Read these off the array that follows. Rows and columns are numbered from 1.
1) Report the top-right entry.
2) Report the entry at row 2, column 3.
3) Report the entry just right of the largest entry.
4) Report the entry at row 1, column 1.
5) Report the maximum.
6) Report the entry at row 3, column 1.
7) Report the entry in row 3 and column 3.
8) Report the entry at row 3, column 2.
[[127 158  80  70 167 106 117 125  83 104 108  91]
 [119  94 182 173 120 178 166 110 157 158 160 165]
 [140 118 144 170  76 109 105 151 166 134 124 146]
 [138 120 140 162  84 111 108 148 159 132 124 142]
 [115  99 174 157 137 181 170 104 143 154 159 157]
 [124 106 163 160 117 156 148 120 150 147 147 153]
 [145 131 123 155  74  87  88 161 158 122 111 132]
 [129 161  76  69 164  99 111 129  83 101 105  89]
 [127  94 182 188  92 159 146 126 173 156 152 169]
 [113 128 128  99 179 162 162  99  98 131 141 121]
 [134 161  76  80 145  87  99 139  95 100 100  91]
 [104 122 137  93 202 187 185  82  88 138 153 124]]
1) 91
2) 182
3) 187
4) 127
5) 202
6) 140
7) 144
8) 118

array([[117,  97, 129, 196],
       [147,  97, 129, 154],
       [147,  96, 129, 198],
       [158,  97, 129, 175],
       [147,  97, 181, 190],
       [147,  96, 129, 190],
       [163,  97, 149, 189]])
The 1st entry in reading order -> 117
Read off the first entry on the diagonal from the top-right corner.
Answer: 196
The entry just left of the largest entry is 129
Read off the last entry, reading row by row.
Answer: 189
The entry directly above the largest entry -> 154
Read off the smallest entry in the last row.
Answer: 97
Read off the entry in the bottom-left corner.
Answer: 163
The entry directly below 181: 129
The largest entry: 198
Read off the smallest entry in the first row.
Answer: 97
The entry directly below the largest entry: 175
Read off the 2nd entry on the main diagonal.
Answer: 97

Questions about the row below.
1) What is the first entry from the right?
2) What is the 3rd entry from the right?
3) What is the 1st entry from the left?
4) What is the entry just right of 180?
5) What is the 2nd entry from the left?
[194,  83, 174, 119, 112,  86,  43, 120, 104, 180, 113, 103,  94, 104,  91,
  55]
1) 55
2) 104
3) 194
4) 113
5) 83

A = [149 126  45 157 181 195 137 155 115 152  63 133  69  73 108]
The entry just right of 133 -> 69
Read off the 1st entry from the left.
A: 149
Read off the last entry.
A: 108
The entry just left of the largest entry is 181
Read off the 2nd entry from the right.
A: 73

Read these off the grid that follows.
1) Which number is the entry just left of 96?
2) Which number is the fifth entry in reading order?
3) Which number is the second entry in reading order?
((108, 139, 144, 133, 107, 93, 136, 73, 80, 136, 58), (126, 130, 136, 128, 109, 75, 136, 60, 81, 162, 68), (129, 123, 107, 148, 134, 47, 102, 142, 170, 162, 130), (120, 129, 155, 117, 93, 133, 133, 138, 166, 132, 99), (110, 139, 112, 131, 95, 120, 128, 79, 129, 148, 55), (129, 127, 124, 148, 134, 111, 93, 142, 169, 131, 135), (107, 101, 125, 146, 115, 73, 107, 92, 94, 121, 133), (86, 103, 152, 124, 90, 133, 114, 126, 174, 125, 138), (116, 108, 125, 112, 130, 67, 104, 89, 117, 134, 138), (102, 114, 155, 114, 96, 133, 110, 130, 174, 141, 124))
1) 114
2) 107
3) 139

m = 161  127  112  177   59
The entry just left of 177 -> 112
The median entry: 127
Read off the entry just right of 112.
Answer: 177
